Here are a small network's activations along a few directions, averaged over the inputs that share one value of a field.
Values that are neighbours, or in one group, have similar rows; names and order tell nothing.
Strong random noise was added to every row along 4 fixed directions; ignore it. To show where, here is one row again and again, with new noise each time:
[ -48   -3 -129  -98 -110  136  -46  -55 -115   39 -112  -88   87   34
   34]
[ 359  255  207   47  280 -228 -128   42 -219  102   38  -66  -89  189
  288]
[ 273  123  130  252  291 -165 -161    9 -270  -25  -30   98   43  141
  241]
[ -67  -16 -298  163  -43  150  -54 -100 -340 -208 -269  124  143  -64
  156]
[ 351  154  335   61  309 -226 -183   61  -90  197  114  -47   -6  251
  159]
[  46  -44  -49  -67   97  117 -187  -47 -172   31 -268  185  216   55
   30]


Values of FEFE:
lofen: [ 371  164  440 -234  362 -431 -101  224  189  300  391 -211 -338  339
  217]
ged: [-373  -73 -138 -351 -343  134  247  -17  299  102 -160   -5   -7 -274
 -268]
lor: [  -3  191 -128  -13 -162  -85  144  203  -62  -49  -24  156 -216 -190
  -61]
dadim: [ -14  -54 -131  144  196  139   55  -96 -137 -387 -343  262  -12  -82
   57]
lave: [-145 -208  -98  302 -133   -2   13   -7    1 -252   77 -195  -37   93
  138]
tekuv: [ 305  105 -154  -47 -116  -15   56  -18 -235   -9 -164   20    7  -18
  159]
guro: [ 351  131  115  -23  385  -99  -46  -48 -308 -180 -458  237    3   26
  395]
zap: [  18  535  216 -938   22   23  131   82  338  430 -180 -229 -336  -65
   97]
vefed: [ 193   16  119 -456   75   29 -151   86   -6  288  -59  315  132  -52
  -55]
mov: [ -80 -133 -108 -107   28   72   -8 -189    6    7 -395  234  124 -219
 -253]
nafo: [-373   18  -39    3 -323  124  -47  193  347  -24  268 -196 -127 -168
 -248]
zaki: [  50  -42    2 -216 -102  167  -94  -23  -23   86 -148  -33   84  101
    7]
ritib: [ 196  -96    7   45  -29  -65  159  -65  -87  -36 -185   10   69  -31
   93]
mis: [ 257   52  125 -277  163 -194  103   61  -24  131  -94  202   41  -41
  150]
fere: [-308 -258  166   -7 -381    9   -9  -12  348  259  728 -384  -68  130
 -282]
gofu: [ -81   66 -109  562   61  -58  -25  -61 -198 -354  218   48   13  -24
  -59]
pof: [ -59  434  123 -328  162  -81    8   67  304  205  173 -249 -282   33
  104]
meze: [ -95  -49 -297  330  -12  146    0 -129 -187 -175   -1  153  100 -231
 -268]
falu: [ 103   48  325  -23  264 -249 -145   49  218   48  256  -54    9  355
 -163]
lifoz: [ 206 -321  380 -329  449   -8 -218  103  213  341 -131  332  152  158
  -72]
A value of FEFE combines one of 5 hidden first parts with one of 4 second parts; all combinations occur once.
Q: ged and mis share the first part; ged and pof share the second. Which value has the first part of pof and the second part of mis?
A: lofen
Q: meze and lor share the first part; meze and gofu share the second. Which value has the first part of gofu and the second part of lor?
A: nafo
Q: lifoz and guro share the first part; lifoz and vefed share the second. Which value has the first part of vefed and the second part of guro?
A: tekuv

Values of RUGO:
lukef: [-251 -169  -95  -96  307  244 -643  125  -15 -105 -434  520  461  121
   35]
sonaf: [  38   62 -358  -31 -188  157  -54 -107 -333 -295 -146  286  149 -186
 -199]
deve: [ 112   13  502  450  136 -240  -28  257  135  166  239  169   43  -24
 -219]
furu: [ -65  -87 -175  628 -233 -174  355   22  -31  -10  319  -91  -44 -398
   85]
vodud: [ 273 -182  541 -300   65 -159   64   65  248  403 -144  232  273   16
  174]
ruzu: [ 147 -147  291  -12  124  242 -126    7   93  157 -405  114  237  -36
   66]
geb: [ 424 -354  162  538  225 -186 -127  -41 -303  111  131  151  234  322
  178]
fisat: [-218  -50 -428   31  324   25 -379  -38 -598 -509 -401  640   29 -122
  669]
lizil: [-299    4  -58  666   96 -249  377  -28  -54 -302  256   22 -116 -180
 -287]
loloz: [-509  -37 -427  802 -326  105  109  160 -139 -440  370   34 -188 -180
  -35]
vibin: [ 407  270  431  118   66 -196  -55  -23   46  246  499 -348 -103  389
 -140]
nimi: [ 102   82  265  434  327  105 -256  -55  -47  -80 -340  534  342 -123
  -96]
buk: [-198  246 -372 -277 -341   89  327 -269   21 -201 -120 -846 -522  -33
  347]
fur: [-164  216  115 -316  -61  120 -269  216  406  366  107  -68   13  184
 -281]
fid: [  62 -147  -72   69  534 -147  129 -110   31 -181 -101  355  252 -140
 -100]
talid: [-216  231 -211  314  -22 -100  244 -236 -112 -441 -217  -32 -305  -66
   80]
kirev: [ 154   97 -201  -13  337 -183  262 -122 -201 -506 -149  199  -22  -65
  446]
viv: [ 115   15  294  499  116 -350    0  126  -44  -34  959 -154 -441  104
  198]
per: [ 803 -340  829  377  358 -601 -375  175  242  545  704   21  200  513
 -360]
vem: [ 237 -350  418  541  111  -20 -143   90  137   53  284 -443   82  496
 -194]
A value of RUGO combines one of 5 hidden first parts with one of 4 second parts; all combinations occur once.
Q: buk and lukef share the first part; buk and talid share the second. Which value has the first part of talid and the second part of lukef?
A: fur
Q: per and furu share the first part; per and geb share the second. Which value has the first part of geb and the second part of furu?
A: vodud
Q: viv and fid share the first part; viv and fisat share the second. Which value has the first part of fisat and the second part of fid?
A: kirev
